A small network was shown many inputs. Here are its activations along a few directions, one row for each input.
Each table varies a few parts of the input and shows all the possible inputs, shuffled.
Descriptions start from the smaller parts, as in this example, which fits no table here: one of 8 places around a ring, together with either a single point or (one of 2 separate values, together with one of 4 places along a line) or one of 11 places around a ring.
Shared parts are said once, and a part with two or three values counts as separate values.
In the rows, zero is written as 128.

Other details of the inputs vary at random and push rows far along three fixed directions, the same in every table; ignore that.

Table:
row 1: [135 149 125 171 162 125 165 122 118 122 148]
row 2: [ 33 148  83 144 176 189 136  98 108 160 150]
row 3: [106 126  92 214  98 146 208 122 131 175 151]
row 4: [ 53 154 132  83 157 117 101 143 156 122 101]
row 5: [ 84 167 140  88 153 158 103 134 133 143 121]
row 6: [109 168 147 160 171  95 137 144 123  70 118]
row 7: [ 67 150 129  87 180 142  92 122 117 110  88]
row 8: [154  83 104 187  92 127 159 139 111 122 166]
row 9: [164  89 110 178  91 152 165 130 108 114 154]
row 10: [121 185 167 152 181  92 144 107 118 104 117]
row 11: [174  97 131 170  90 147 171 101 101 137 147]
row 12: [ 88 152 114  99 144 155 112 133 127 184 134]
row 13: [165 143 191 130 137  73  95 156 165  70  97]
row 14: [118 101 111  73 121 142 116 128 155 175 138]
row 15: [135  74  82  99 121 164 126 114 106 195 133]
row 16: [ 91 134 106  85 125 111 107 110 115 152 122]
row 17: [169 107 124 159  76 142 181  98 107 131 153]
row 18: [142 146 148 181 133 106 137 132 148 130 119]
row 19: [144  68  92  86 108 174 113 121 115 157 153]
row 20: [120 138  86 217  88 185 193 115 117 149 133]
row 21: [175 103 125 184 100 145 160 119 141 170 144]
row 22: [179 143 177 112 174  68 107 144 148  66 150]
row 23: [128 168 139 179 125 113 157 148 126 137 136]
row 24: [202 102 166 101  75  87 121 128 127  69 131]
row 25: [120 108 130  91 128 165  89 117 150 158 117]
row 26: [113 165 154 160 172  94 141 139 117  78  94]
row 27: [163  90 147  40  85 131  61 163 142 124 126]
row 28: [ 95 124 105  96 161 124 102 127 114 153 105]
row 29: [ 72 171 116  88 157 127  86 141 144 121  88]
row 30: [209  98 177  99  96 104 135 146 170  87 140]
row 31: [109  71  85 108  85 150 113 115  95 179 125]
row 32: [142 117 134 163 125 127 138 132 123  85 154]
row 33: [156 163 141 157 130 141 156 125 143 104 123]
row 34: [111 181 159 160 169  79 137 117 115 100 110]
row 35: [193  85 129 157 102 148 167 120 110 126 138]
row 36: [107 191 166 159 147  99 135 160 133  93 113]
row 37: [198  93 172 107  83 100 127 155 166  77 132]
row 38: [ 71 143 134  84 154 136  86 109 111 120 100]
row 39: [188  98 125  34 111 118  70 144 159 143 123]
row 40: [130  90  87  90  91 147 131  97 108 188 148]
row 41: [120 200 142 159 164  95 138 138 147 100 105]
row 42: [154  79 129  34  81  92  72 135 126 117 118]
row 43: [124 145 117 179 151 112 158 132 115 118 141]
row 44: [102 101  94  94 142 123  88 133 124 150 150]
row 45: [ 29 153  98 161 148 194 124 103 128 173 105]
Each input here is: one of 5 places around a ring, together with either one of 4 separate values or one of 5 places along a line.
Q: Changing only the place on the ring of 5 turns row 10 into row 38. The same change can be made to row 22. Which row results?
A: row 32
Q: Which other rows does row 30 become when the choice among 4 separate values takes its other values? List them by row number.
A: row 5, row 25, row 33
Q: A walk changes only the place on the ring of 5. It starts at row 43 and steps to row 1. List the rest of the walk in order.
A: row 19, row 9, row 6
Q: List by row number the other rows that have the place on the ring of 5 in common with row 26.
A: row 4, row 6, row 8, row 13, row 29, row 31, row 36, row 42
